Each row below holds a small network's activations on one input, seen along a few directions.
In each table, some parts of the input vary, and every possible input appears once, in random order.
Descriptions start from the smaller parts, as in this example, which fits no table here: one of 5 places around a ring, together with either a single point or one of 11 places around a ring or (one of 2 separate values, together with one of 6 places along a line).
Shared parts are said once, and a part with two or three values counts as separate values.
In the rows, zero is written as 128.

Other details of the inputs shift rows strongly along three fixed directions, in all tables alike. That doesn't count.

Table:
r1: 113 137 115 146 101 136 118 139 123 128 139 138
r2: 110 129 133 112 160 124 146 134 128 122 106 148
r3: 124 113 150 117 155 111 145 123 114 120 111 131
r4: 125 120 134 132 113 129 107 149 131 140 126 113
r5: 123 130 118 149 103 125 116 142 130 118 139 133
r6: 132 118 127 130 116 125 110 159 143 126 123 118
r7: 136 123 103 135 126 135 115 152 132 122 156 129
r8: 123 124 133 128 114 125 106 153 135 139 124 112
r9: 137 119 122 128 128 144 109 145 120 138 149 111
r10: 116 129 141 132 146 101 152 120 114 109 124 142
r11: 119 127 138 118 168 104 144 125 111 120 143 126
r12: 128 119 132 128 114 122 107 157 139 131 124 112
r13: 108 133 148 132 145  99 148 117 112 111 126 137
r14: 123 121 131 129 111 139 110 148 126 143 126 118
r15: 130 126 147  92  71 179 197 104 206 139 170 107
r16: 167 186  84 154 118 115  62  59 116 158  94 110
r17: 113 121 148 115 154 121 146 121 109 131 112 138
r18: 134 115 116 135 110 145 116 146 129 129 130 137
r19: 110 130 149 126 144 106 149 113 102 123 126 139
r20: 127 113 137 119 157 120 149 126 122 113 109 145
r21: 160 187  85 144 166 100 101  45 117 129  76 141
r22: 129 132 144 102  64 169 202 101 206 129 178 113
r23: 124 122 124 131 107 146 113 139 120 143 131 131
r24: 121 122 136 115 162 113 145 136 135 112 106 143
r25: 140 110 127 134 111 131 113 147 130 128 126 119
r26: 175 185  66 145 143 121  58  69 126 154 110 106
r27: 126 129 118 132 123 129 111 147 122 137 159 115
r28: 135 114 115 133 112 146 116 147 132 130 124 134
r29: 124 128 130 146 100 117 116 140 121 127 140 120
r30:  97 140 146 130 144 109 148 114 106 123 126 143
r31: 128 122 115 129 117 139 112 159 145 128 121 132
r32: 133 116 116 131 115 146 114 153 137 128 123 132
r33: 141 117 108 129 129 154 112 150 125 130 148 124
r34: 113 123 148 117 152 120 146 118 107 130 117 140
r35: 139 112 129 116 176 125 146 129 120 107 132 136
r36: 128 118 135 129 112 132 108 146 128 140 125 112
r37: 121 125 135 126 152 127 152 121 115 112 116 156
r38: 126 115 144 116 159 113 145 130 124 114 109 135
r39: 160 190  77 156 118 119  64  62 119 155  93 118
r40: 119 126 164  75 118 162 232  84 197 127 149 122
r41: 111 130 150 124 149 120 148 116 104 127 119 142
r42: 130 118 116 133 116 143 114 155 140 129 123 133
r43: 128 124 131 143  99 121 115 138 118 128 141 121
r44: 156 188 132  84 140 130 169  18 206 151 102  92
r45: 117 136 114 145 101 136 120 140 121 131 138 138
r46: 127 115 137 120 155 119 149 123 119 112 114 148
r47: 129 116 143 113 173 120 143 124 109 121 135 123
r48: 139 111 127 136 109 130 113 146 127 127 132 122
r49: 125 122 140 127 152 119 150 122 116 109 117 150
r50: 117 119 151 118 152 114 145 118 107 127 117 134
r51: 127 127 118 148 102 125 120 143 128 121 138 133
r52: 108 127 141 115 158 126 145 127 119 130 109 145
r53: 127 121 117 130 113 148 113 151 131 136 123 131
r54: 120 125 142 129 146 105 151 118 111 110 124 144
r55: 109 131 144 123 149 128 149 116 105 126 118 150
r56: 118 133 131 145  99 120 114 137 117 135 140 120
r57: 118 117 151 116 154 114 145 121 110 128 112 132
r58: 132 124 118 145 102 129 118 141 125 122 138 135
r59: 168 185  75 131 189 105  95  51 118 134  94 128
r60: 167 188 109  98  96 156 137  39 220 163 117  82
r61: 112 122 141 114 154 129 147 121 110 130 111 146
r62: 114 129 137 124 150 130 152 119 109 119 117 155
r63: 123 123 124 128 112 146 110 148 127 143 124 127
r64: 138 114 121 132 116 137 112 152 139 125 122 126
r65: 116 132 123 140  99 138 117 136 114 139 140 135
r66: 126 124 136 119 169 101 144 127 116 113 142 126
r67: 122 116 150 115 158 111 143 128 120 119 109 130
r68: 141 121 106 136 127 127 113 152 134 119 156 122
r69: 136 114 132 134 108 128 111 142 124 132 131 116
r70: 124 129 125 149 102 119 115 141 127 120 140 125
r71: 141 121 113 136 126 120 111 151 131 121 157 114
r72: 109 126 147 116 158 118 143 127 118 131 110 136
r73: 122 131 115 142 100 140 119 138 118 132 138 140
r74: 135 115 124 114 176 133 148 129 118 110 131 143
r75: 132 116 132 133 114 126 108 152 135 132 125 113
r76: 137 119 129 143 106 130 114 143 125 124 133 124
r77: 135 116 120 134 117 134 112 154 143 126 123 126
r78: 108 138 123 144 100 135 116 137 119 135 141 134
r79: 127 125 137 140 104 131 112 137 117 137 135 118
r80: 135 113 141 114 174 116 143 126 113 114 134 123
r81: 136 115 127 134 116 128 111 153 139 127 124 118
r82: 119 133 113 148 103 134 117 141 128 121 138 139
r83: 136 119 116 127 128 152 109 146 121 137 149 119
r84: 113 125 134 116 160 128 148 129 123 123 108 149
r85: 115 142 157 103  61 158 197  97 198 142 180  97
r86: 151 108 119 131 130 136 110 152 129 122 149 111
r87: 114 135 132 146 100 120 113 135 119 133 141 119
r88: 134 121 135 141 105 128 112 140 121 129 134 118
Each input here is: one of 8 places around a ring, together with either one of 2 separate values or one of 9 places along a line.
Question: Changing only the place on the ring of 8 turns r33 into r83. The same change can be made to r53. Which row results?
Answer: r63
Question: Changing only the place on the ring of 8 turns r73 into r65. The same change can be made to r45. Which row results?
Answer: r39
Question: Changing only the place on the ring of 8 turns r41 into r76. The same change can be made to r14. Which row results?
Answer: r38
Question: Which other rows does r74 become when the choice among 2 separate values takes its other values? List them by row number.
Answer: r7
Question: List by row number the other rows that have the place on the ring of 8 in common with r29.
Answer: r3, r12, r13, r43, r66, r67, r69, r75, r80, r88
Question: Which other rows does r9 become when the choice among 2 separate values takes its other values? List them by row number.
Answer: r27
Question: A walk changes only the place on the ring of 8. It starts at r84 and steps to r52. List the rest of the walk in order.
Answer: r72, r4, r75, r81, r77, r42

Table:
r89: 142 113 117 128 136 139 119 139 126 128 128 129
r90: 126 131 118 135 119 131 123 133 119 127 131 138
r91: 125 126 122 128 121 133 120 138 125 134 117 135
r92: 126 128 127 130 126 139 118 139 125 130 119 131
r93:  79  80 188  95  96 149 216 179 159 118 179 131
r94: 123 131 123 137 119 121 122 132 117 131 135 130
r95: 127 123 126 132 123 136 119 137 126 133 117 136
r96: 125 130 125 138 119 122 122 131 117 129 135 129
r97: 126 131 130 137 119 122 119 130 115 128 138 127
r98: 143 121 128 128 133 122 116 142 127 123 134 121
r99: 162 173 107 120  98 153 133  61 182 144 135  99
r100: 140 114 117 128 135 136 119 140 126 124 128 124
r101: 123 124 130 135 121 125 118 136 125 130 120 125
r102: 125 131 120 137 120 133 122 133 119 126 131 137
r103: 123 129 122 137 119 125 120 131 120 125 134 134
r104: 159 165 113 117  94 140 129  63 189 151 120  91
r105: 120 137 154 108 179 103 160  89 115 119 100 141
r106: 125 124 130 133 123 130 115 135 126 128 121 129
r107: 130 133 142  99 197 103 158  96 121 117 113 134
r108: 121 133 125 141 123 126 120 132 119 126 136 126
r109: 180 163 111 114 108 138 128  69 192 142 133  85
r110: 127 125 125 130 122 135 119 138 125 130 117 133
r111: 125 132 137 105 198 104 160  97 125 114 110 136
r112: 124 130 117 135 120 131 123 133 121 132 131 141
r113: 124 123 129 132 122 129 116 135 126 129 120 129
r114: 137 113 121 132 134 129 118 138 125 124 131 119
r115: 120 131 121 139 118 120 122 132 120 129 134 130
r116: 134 134 143 108 193 101 163  97 124 108 109 139
r117: 126 131 120 137 121 134 122 133 119 126 132 137
r118: 126 130 121 139 122 134 122 132 121 129 132 139
r119: 125 125 124 130 121 131 120 138 126 131 117 132
r120:  80  80 185  95  97 157 216 180 162 112 175 135
r121: 126 125 126 132 123 133 118 138 126 129 118 131
r122: 141 113 123 129 135 130 118 138 123 126 133 118
r123: 127 125 126 131 123 136 118 138 125 130 118 133
r124: 141 114 124 129 134 128 118 138 122 128 133 117
r125: 121 130 120 136 119 124 120 131 120 128 134 134
r126: 125 131 127 140 121 124 120 131 117 128 136 128
r127: 123 124 126 130 121 127 116 136 126 132 120 131
r128: 124 131 126 134 117 119 120 131 115 132 137 129
r129: 122 132 124 138 124 130 118 132 120 124 136 130
r130: 122 131 125 142 120 124 121 131 120 126 135 129
r131: 164 165 118 117  96 143 129  62 186 150 122  89
r132: 136 120 122 124 140 126 115 144 127 131 135 117
r133: 124 131 121 138 121 130 122 133 120 125 132 134
r134: 119 137 151 110 178 102 163  91 116 120  98 141
r135: 127 125 124 129 121 134 120 138 125 131 117 134
r136: 126 130 128 135 117 120 120 130 115 130 136 129
r137: 131 134 140 110 192 101 163  97 126 106 107 140
r138: 117 123 172  79  75 177 226 108 225 130 178  97
r139: 126 130 129 136 118 121 119 130 115 129 137 128
r140: 125 132 121 137 124 136 121 134 120 129 133 136
r141: 134 126 144 103 191 106 162  90 115 113 111 135
r142: 165 164 113 116  98 154 131  65 190 151 119 100
r143: 165 166 119 117  96 142 128  62 185 152 123  88
r144: 127 123 124 130 121 134 120 138 126 134 117 137
r145: 142 122 118 128 135 133 119 145 132 120 128 131
r146: 136 120 121 125 140 127 115 144 128 130 135 117
r147: 123 125 131 136 122 126 117 136 126 130 121 125
r148: 127 127 137 130 124 128 115 136 120 133 125 121
r149: 126 125 132 128 119 122 117 136 121 136 123 125
r150: 143 120 118 129 135 133 119 145 133 123 128 133
r151: 125 125 130 130 120 122 118 137 122 137 122 125
r152: 126 125 132 131 119 123 118 136 122 134 121 125
r153: 134 119 118 124 141 131 113 143 132 127 134 122
r154: 123 133 121 137 123 133 121 134 120 125 133 131
r155: 141 122 118 129 135 130 119 146 133 119 128 128
r156: 140 120 121 130 135 127 115 142 133 118 131 127
r157: 123 124 128 134 120 124 119 136 125 131 120 126
r158: 138 112 120 128 135 133 116 137 126 123 132 123
r159: 124 131 118 136 119 128 123 133 120 126 131 135
r160: 117 135 146 108 178 106 162  90 120 116  97 148
r161: 137 121 114 122 141 137 116 145 130 129 131 126
r162: 125 131 128 139 120 122 121 131 116 129 136 127
r163: 123 131 124 136 118 119 122 132 116 132 135 129
r164: 127 124 134 129 119 123 117 135 121 134 122 125
r165:  77  87 176  99  94 152 220 176 156 111 189 140
r166: 125 124 123 129 122 134 120 138 126 136 117 137
r167: 135 120 115 123 141 134 116 146 132 128 131 123
r168: 126 128 134 132 124 128 116 137 122 133 123 121
r169: 127 124 135 130 120 124 116 135 121 133 123 124
r170: 126 127 133 133 125 129 116 137 123 132 123 122
r171: 124 126 130 132 125 133 114 136 126 129 122 127
r172: 141 114 116 127 135 139 119 140 125 125 129 127
r173: 125 131 126 137 118 120 122 132 116 130 135 128
r174: 127 126 127 131 126 139 118 139 126 133 119 133
r175: 127 125 133 134 123 127 117 136 123 132 122 125
r176: 117 142 146 116 177  99 166  87 110 115 112 145
r177: 114 142 142 119 177 100 167  86 113 112 111 146
r178: 137 119 115 123 141 137 116 145 132 131 131 128
r179: 126 124 131 132 120 125 118 136 123 133 121 126
r180: 123 127 131 135 125 129 117 137 125 130 122 123
r181: 124 125 123 129 121 130 120 139 126 133 117 132
r182: 122 130 122 140 118 121 122 131 120 127 133 130
r183: 124 133 127 139 123 127 120 132 117 128 137 126
r184: 123 129 123 138 120 126 119 130 120 124 134 133
r185: 126 129 118 137 120 131 123 133 120 130 131 140
r186: 125 130 126 139 120 123 121 131 117 128 135 128
r187: 124 131 120 138 120 129 122 133 120 125 131 134
r188: 126 129 120 138 121 133 122 133 121 129 131 139
r189: 124 132 117 134 119 130 123 133 119 129 131 138
r190: 123 130 124 139 121 127 119 130 120 124 135 133
r191: 124 133 129 138 123 125 120 132 116 129 137 125
r192: 117 145 149 114 180 102 164  86 108 114 115 142
Question: Describe the family of inputs behind these rows.
Answer: one of 8 places along a line, together with either one of 3 separate values or (one of 2 separate values, together with one of 5 places along a line)
Question: Changing only the place on the line of 8 turns r144 into r152. The same change can be made to r188. Which row results?
Answer: r176
Question: Changing only the place on the line of 8 turns r157 into r135. The same change can be made to r111. Which row results?
Answer: r161
Question: Changing only the place on the line of 8 turns r148 into r168. The same change can be made to r107. Which row results?
Answer: r132
Question: A walk changes only the place on the line of 8. It starts at r128 and steps to r163. List the rest of the walk in order.
Answer: r94, r115, r125, r165, r189, r112
Question: Which other rows does r111 become when the choice among 3 separate values takes its other values? List them by row number.
Answer: r114, r137
Question: Which other rows does r105 become when the place on the line of 5 takes its other values? List them by row number.
Answer: r148, r149, r164, r169
Question: Which other rows does r122 become when the choice among 3 separate values takes its other values? List them by row number.
Answer: r116, r146
Question: Which other rows does r159 become when the place on the line of 8 takes its other values? List them by row number.
Answer: r90, r96, r103, r136, r173, r182, r185

Table:
r193: 135 130 116 134 117 137 116 135 135 122 135 122
r194: 136 143 131 112 156 108 143  87 132 125 111 122
r195: 136 127 126 130 116 146 114 136 135 133 125 125
r196: 132 128 126 136 117 135 116 136 134 132 127 113
r197: 138 127 120 128 114 136 119 137 130 140 128 121
r198: 132 121 117 133 111 139 117 132 136 131 124 128
r199: 133 146 138 116 157 117 140  89 139 126 101 127
r200: 134 127 113 133 112 132 121 137 135 134 128 124
r201: 133 126 123 132 113 127 117 136 133 138 126 114
r202:  80 122 143 139 182 104 132 148  59 112 108 171
r203: 140 127 120 125 115 133 116 134 129 134 135 120
r204: 136 132 115 137 120 133 116 135 137 127 141 123
r205: 140 123 120 127 116 138 115 131 127 132 135 119
r206: 114 143 121 134 105 131 116 128 126 144 136 128
r207: 137 131 122 128 116 134 117 139 133 139 129 122
r208: 135 128 125 138 121 132 113 133 134 129 138 114
r209: 141 129 121 134 123 141 115 134 131 131 141 120
r210: 133 132 117 136 116 136 119 139 138 129 129 123
r211: 136 146 132 116 160 106 142  89 136 128 117 125
r212: 134 132 117 133 117 133 115 137 136 123 136 122
r213: 140 147 131 116 161 127 146  90 132 126 107 128
r214: 141 127 118 129 118 134 117 133 129 137 140 121
r215: 136 123 125 128 114 143 113 134 134 136 126 127
r216: 137 127 111 134 116 130 119 134 134 131 139 124
r217: 134 131 115 129 114 127 116 137 137 127 135 124
r218: 116 161 131 121 150 120 144  81 127 133 114 134
r219: 137 125 123 126 112 138 116 135 133 139 124 126
r220: 130 127 129 129 111 128 112 137 139 137 123 121
r221: 131 129 120 133 114 138 115 137 141 128 125 128
r222: 140 143 130 114 160 123 146  88 131 130 108 130
r223: 100  92 127 155 151 118 104 203  70 107 135 160
r224: 133 143 137 118 157 120 141  88 138 124 101 127
r225:  86  93 197  78 131 143 241 129 174 110 161 134
r226: 130 151 135 129 137 110 151  74 120 123 111 137
r227: 135 124 113 132 114 134 117 131 132 126 135 122
r228:  93 119 151 149 171  94 136 147  57 101 107 175
r229: 133 137 134 115 154 118 142  84 135 128 100 127
r230:  90  94 193  82 137 138 242 128 169 108 177 130
r231:  89  78 175 100  95 159 217 176 171 110 200 131
r232: 102 105 142 132 189  89 132 154  68 110 112 160
r233:  89 103 143 160 126 101 108 197  58 113 129 169
r234: 132 130 126 131 114 125 116 138 136 138 127 116
r235: 117 155 129 120 149 121 145  77 125 134 114 135
r236: 133 130 127 131 117 128 111 135 134 128 134 113
r237: 132 127 120 135 114 142 115 136 140 127 124 128
r238: 132 125 117 130 110 134 118 135 138 133 124 129
r239: 139 131 123 128 119 137 113 136 131 129 136 119
r240: 137 123 112 136 118 134 118 131 132 129 140 123
r241: 136 129 127 129 116 142 113 137 136 135 125 125
r242: 139 125 122 128 117 138 113 132 129 131 137 120
r243: 135 131 114 134 118 127 117 136 137 131 140 126
r244: 127 134 130 146  96 127 121 123 122 130 135 131
r245: 132 130 127 134 116 131 115 138 135 134 127 113
r246: 137 145 121 113 156 113 146  88 134 121 113 131
r247: 142 148 130 116 165 121 143  89 133 126 119 129
r248: 133 131 115 132 114 130 119 139 138 133 128 125
r249: 135 130 125 136 120 129 113 134 135 131 139 114
r250: 141 147 130 113 162 124 142  88 131 120 114 127
r251: 135 142 133 118 158 115 144  87 134 129 106 123
r252: 134 124 125 131 116 129 112 131 132 130 134 114
r253: 104  93 133 145 150 112 102 204  68 118 136 159
r254:  98 110 138 130 184  96 130 159  77 107  97 175
r255: 136 142 121 118 156 120 149  87 134 125 106 131
r256: 132 123 119 133 112 139 115 134 139 130 125 130
r257: 100 108 146 133 190  97 128 155  69 101 107 157
r258: 127 136 128 144  93 122 123 125 121 132 133 130
r259: 115 136 119 137 104 138 117 123 121 142 135 125
r260: 135 129 125 125 113 136 114 138 136 139 125 127
r261: 133 122 123 134 114 132 117 132 131 136 126 113
r262: 135 125 115 133 116 134 115 133 134 125 136 124
r263: 138 124 120 130 115 141 119 134 128 138 129 119
r264: 137 121 123 128 113 143 115 132 131 137 125 125
r265: 115 139 120 134 103 133 118 126 123 144 135 126
r266: 126 141 131 147  97 126 120 127 124 128 134 129
r267: 138 131 122 125 116 131 114 137 132 133 136 121
r268: 131 123 127 129 110 130 114 134 136 137 122 120
r269: 137 132 124 131 118 140 117 139 133 135 130 120
r270: 136 122 122 135 118 130 115 129 130 134 138 114
r271: 143 142 128 115 163 121 143  85 131 127 120 130
r272: 143 140 126 115 162 121 145  84 128 128 119 129
r273: 133 130 116 137 117 139 119 137 137 127 128 123
r274: 136 139 131 114 157 113 143  83 130 123 112 121
r275:  86  83 186  91  90 148 212 180 171 114 193 121
r276: 133 126 115 135 115 136 119 135 136 131 129 124
Question: Describe the family of inputs behind these rows.
Answer: one of 6 places around a ring, together with either one of 2 separate values or (one of 3 separate values, together with one of 4 places along a line)
Question: Changing only the place on the ring of 6 turns r234 into r251. The same change can be made to r217. Which row results?
Answer: r262
Question: Changing only the place on the ring of 6 turns r242 into r205. The same change can be made to r215. Which row results?
Answer: r264
Question: Which other rows does r264 become when the choice among 3 separate values takes its other values? List them by row number.
Answer: r198, r229
Question: Which other rows does r226 become when the choice among 2 separate values takes its other values? List them by row number.
Answer: r259
Question: Which other rows does r258 become when the place on the ring of 6 takes its other values? List them by row number.
Answer: r226, r228, r233, r244, r266
Question: Which other rows does r233 become when the choice among 2 separate values takes its other values? List them by row number.
Answer: r206
Question: A walk changes only the place on the line of 4. It starts at r230 and steps to r252. List the rest of the walk in order.
Answer: r251, r225
